A small network was shown many inputs. Here are its activations along a few directions, one row for each input.
Each table varies a few parts of the input and shows all the possible inputs, shuffled.
A made-up example of a description, with smaller parts first: one of 2 separate values, together with either a single point or one of 9 places along a line or (one of 4 places along a line, together with one of 5 places around a ring).
Shared parts are said once, and a part with two or three values counts as separate values.
In the rows, 128 means zero.

Other details of the inputs vary at random and push rows far along two fixed directions, the same in every table; ignore that.

Table:
x1: 125	152	109	153	128	125	124	115	106	92	136	131	113	117
x2: 134	153	123	130	125	114	146	119	112	153	138	135	134	129
x3: 139	129	118	135	114	118	124	115	96	135	140	128	137	120
x4: 130	120	115	111	155	126	81	128	174	172	120	137	155	96
x5: 130	146	117	118	120	110	142	114	114	138	124	129	131	145
x6: 134	148	120	129	122	124	140	122	108	156	144	129	132	129
x7: 134	126	116	125	108	129	137	115	106	121	133	122	139	144
x8: 132	144	129	125	122	103	140	120	104	141	126	130	120	133
x9: 101	70	204	99	96	161	204	176	133	35	86	87	64	228
x10: 123	69	166	118	164	158	86	167	217	137	106	133	150	91
x11: 121	76	163	116	168	154	88	167	215	149	111	136	142	98
x12: 132	139	126	124	119	113	135	123	99	143	131	123	117	132
x13: 137	133	114	132	124	115	116	116	105	153	143	134	135	116
x14: 123	154	98	146	125	132	127	109	117	91	134	130	124	130
x15: 127	161	102	159	131	136	130	115	115	104	149	137	127	113
Description of these inputs: one of 3 separate values, together with either a single point or one of 4 places along a line.
Question: Changing only the choice among 3 separate values turns x11 into x13. The same change can be made to x15. Which row results?
Answer: x1
Question: Change only the place on the line of 4 in x2. List by row number the other rows that result.
Answer: x6, x10, x11

Table:
x16: 138	147	118	123	119	106	137	114	101	161	138	132	138	127
x17: 116	99	166	101	131	133	142	154	155	119	98	114	106	158
x18: 115	121	150	124	117	130	156	137	120	78	107	114	92	164
x19: 134	147	103	142	120	127	124	111	99	130	145	132	137	118
x20: 116	115	163	128	102	152	183	148	108	62	116	103	87	182
x21: 120	102	152	129	143	137	114	148	161	110	111	127	117	118
x22: 112	113	159	118	131	143	147	150	154	85	100	114	98	153
x23: 134	131	123	117	137	114	113	126	133	170	132	135	139	115
x24: 138	141	116	127	117	114	133	117	98	164	145	130	135	129
x25: 128	147	120	134	129	124	132	122	121	125	134	130	123	123
x26: 140	135	111	125	111	118	133	111	100	153	143	130	150	130
x27: 118	99	139	118	184	141	64	151	231	148	100	146	149	78
x28: 124	82	143	124	178	146	54	151	219	142	106	143	151	69
x29: 135	147	99	141	118	129	126	109	106	128	149	130	142	122
x30: 140	142	119	128	116	111	137	116	99	162	142	131	140	126
x31: 138	133	107	124	112	121	129	112	100	156	147	129	145	134
x32: 134	146	99	142	120	128	129	108	108	129	149	135	144	126
x33: 111	89	175	122	105	152	173	156	126	46	103	101	84	186
x34: 114	92	162	123	152	147	111	162	183	106	102	124	117	115
x35: 133	153	107	139	125	111	124	109	101	131	140	135	127	118
x36: 141	138	116	127	114	118	134	113	98	158	143	130	146	128
x37: 132	134	112	139	138	135	110	120	138	140	139	139	146	108
x38: 133	153	107	145	124	123	133	113	107	137	148	137	135	121
x39: 118	134	135	126	119	128	150	131	116	94	115	118	104	152
x40: 129	126	139	112	125	118	138	130	130	140	115	124	126	141
x41: 120	135	141	131	121	131	159	135	119	99	124	123	106	153
x42: 129	125	113	134	129	133	114	124	130	121	134	130	140	117
x43: 139	137	113	125	114	121	130	114	97	161	146	130	141	131
x44: 134	154	107	144	123	123	130	113	105	135	147	132	132	117
x45: 125	121	124	128	163	127	81	136	176	148	120	142	144	81
Question: Changing only one part turns x22 into x44. The same change can be made to x39. Which row results?
Answer: x34
Question: Describe the family of inputs behind these rows.
Answer: one of 5 places along a line, together with either one of 2 separate values or one of 4 places along a line
Question: List by row number the other rows that have the place on the line of 5 in common with x20.
Answer: x19, x28, x36, x37, x43
